Each row below holds a small network's activations on one input, seen along a few directions.
In each table, some parts of the input vary, and every possible input appears once, in random order.
A made-up example of a description, with smaller parts first: one of 6 places along a line, together with either a single point or one of 11 places around a ring or (one of 3 separate values, together with one of 5 places around a ring).
Shared parts are said once, and a part with two or three values counts as separate values.

Other details of the inputs vary at random and push rows far along two fixed directions, the same in every table; ignore that.
To show where, the next rows are all for the same input, with only those details redrawn:
[ -8 -18  20  -8 -44  29  13   1  10   8  27]
[ -6  20   0  14  -6 -23 -16  22 -22  31  14]
[ 10 -15  -4 -14  -5  42  -7   1  55 -45 -10]
[ 10 -14  -3 -13  -5  44  -7  -1  54 -45 -11]
[ -4  19   4  14  -6 -22 -14  22 -23  32  13]
[-11 -17  16 -10 -43  28  14   2  11   7  29]
[ 23  23 -17  11  31  -6 -33  18  21 -25 -26]
[ -4  19   2  15  -4 -24 -14  21 -21  32  14]

Rows:
row 1: [-22 -18  24 -24 -30  -3  31 -40   1 -14  32]
row 2: [ -6  -4 -13  -4  19 -27   9 -11 -57  23   9]
row 3: [-31  30  14  -5  13 -41   3 -23 -28  17  10]
row 4: [ -9 -18  19 -10 -43  29  16   2  11   8  28]
row 5: [  8 -18 -10 -42   2  21   3 -37  39 -57 -14]
row 6: [ -2 -32  28 -10 -34  33  24  14   0   2  19]
row 7: [ 20   7 -16 -19  51 -27 -17  -2  -8 -41 -41]
row 8: [ -3  39  -1  17  41  -1 -24  12  29 -30 -28]
row 9: [-10   1   4  40  -6 -22  -2   6 -12  60 -24]
row 10: [ 25   7 -28  20  47  12 -22  19   0 -21 -27]
row 11: [ 11  24  -6  25  37 -15 -28  15  30 -34 -18]
row 12: [  8   0 -27  -5  12 -26  25  -9 -55  26   3]
row 13: [ 13 -34  -4   0 -27  43  46   4  -3  18  26]
row 14: [-12   0   1  10   3 -44   1 -34 -32  47 -27]
Q: Changing only one part turns row 5 into row 4. The same change can be made to row 3. Which row results?
A: row 8
Q: What is each input in this table made of?
A: one of 2 separate values, together with either a single point or one of 6 places along a line
Q: Change only the choice among 2 separate values in row 9. List by row number the other rows that result.
A: row 14

Rows:
row 15: [ 20   6 -16  24  25   8 -18  25  20  -1 -30]
row 16: [ -9 -25  12 -20 -27  27  17 -32  32 -27   4]
row 17: [-14 -15  23  -1 -54   4  10  26 -21  46  40]
row 18: [  2  23   1  22  -3 -38 -28  38 -34  47  11]
row 19: [ -4 -27   7 -25 -24  33  24 -31  18 -21  -6]
row 20: [-21 -18  11  -6 -45  -7  23 -19 -29  44  32]
row 21: [  8 -35  -6 -26 -21  43  33 -13  18 -25   8]
row 22: [ 12  20 -16  -2  36  -9 -10  -4   9 -30 -16]
row 23: [  7  26   0  10  16  -9 -33  21  28 -22 -11]
row 24: [ 11  14  -7  10  35   1 -13   7   8 -32 -16]
row 25: [ -4   8 -11  15   9 -52 -11   7 -46  50  -2]
row 26: [-28 -11  22 -17 -36  -7  21  -9 -33  36  43]
row 27: [-17  -8  19  18 -45  13  21  10 -19  57  34]
row 28: [ 25   3 -21  11  35   5 -11  11   2 -23 -23]
row 29: [-12 -22  20 -24 -22  28  24 -32  24 -28  -4]
row 30: [-17  -5  24  -1 -55   5   7  18 -20  44  45]
row 31: [ 18  11 -19 -10  30  -8 -22  -3   5 -24 -17]
row 32: [-20  22   3   9  16 -51  -7  -2 -48  43  -4]
row 33: [ 19  -1 -24   3  24 -13 -18 -10  10 -15 -32]
row 34: [  8  18 -11  23  27   8 -22  15  25  -7 -25]
row 35: [-28  -6  30 -12 -37 -13  24 -10 -25  31  44]
row 36: [ 20   9 -21  10  34   7 -13   9   2 -26 -18]
row 37: [ 25   7 -29  -1  34  -4  -7   1   1 -21 -21]
row 38: [-25  -4  33  17 -43   8  21   9 -13  49  36]
row 39: [-12 -28   5 -22 -26  31  17 -32  30 -23   3]
row 40: [ -5 -21   0 -27 -18  41  29 -22  23 -30  13]
row 41: [ 14  -2 -16  -3  31 -12 -11  -4   1 -16 -42]
row 42: [  2  10  -7  24  18 -35  -3  29 -56  43   9]
row 43: [ -8 -12  20   7 -27  41  17  -3  43 -12   9]
row 44: [-14 -19  20 -21 -22  23  26 -32  27 -27  -3]
row 45: [ 15   3 -15  -1  30 -12 -11 -10   3 -16 -40]
row 46: [  2  14 -10   5  25 -21 -17 -14  19 -21 -23]
row 47: [ 21   1 -19 -10  32 -10 -19   6   3 -21 -23]
row 48: [-12  29   6  28  18 -44  -4  18 -45  34  16]
row 49: [ -6 -22  19 -31 -23  32  17 -23  26 -33  15]
row 50: [ 21  14 -29  -3  33  -2  -9  -2   4 -24 -17]
row 51: [  8  22 -15   1  34 -12  -6  -4  13 -29 -14]
row 52: [ -6 -25   8 -13 -17  48  24  -9  20 -30  13]
row 53: [  7 -27   7   5 -28  51  18   1  36  -4   0]
row 54: [  9  24   1   7  17  -6 -37  23  24 -23 -13]
row 55: [  1  16  -5   6  13 -48 -13  12 -51  43   9]
row 56: [-13  32   6  19   1 -40 -31  35 -31  44  17]
Q: What is each input in this table made of?
A: one of 6 places along a line, together with either one of 2 separate values or one of 5 places along a line
Q: Changing only the place on the line of 6 turns row 19 into row 29. The same change can be made to row 30. Which row results?
A: row 54
Q: Changing only the place on the line of 6 turns row 44 into row 41. The same change can be made to row 46. Which row results?
A: row 25
Q: Change only the choice among 2 separate values in row 34. List by row number the other rows that result.
A: row 56
Q: Change only the choice among 2 separate values in row 54. List by row number the other rows that result.
A: row 38
Q: Change only the place on the line of 5 in row 55. List by row number the other rows that result.
A: row 28, row 33, row 37, row 45
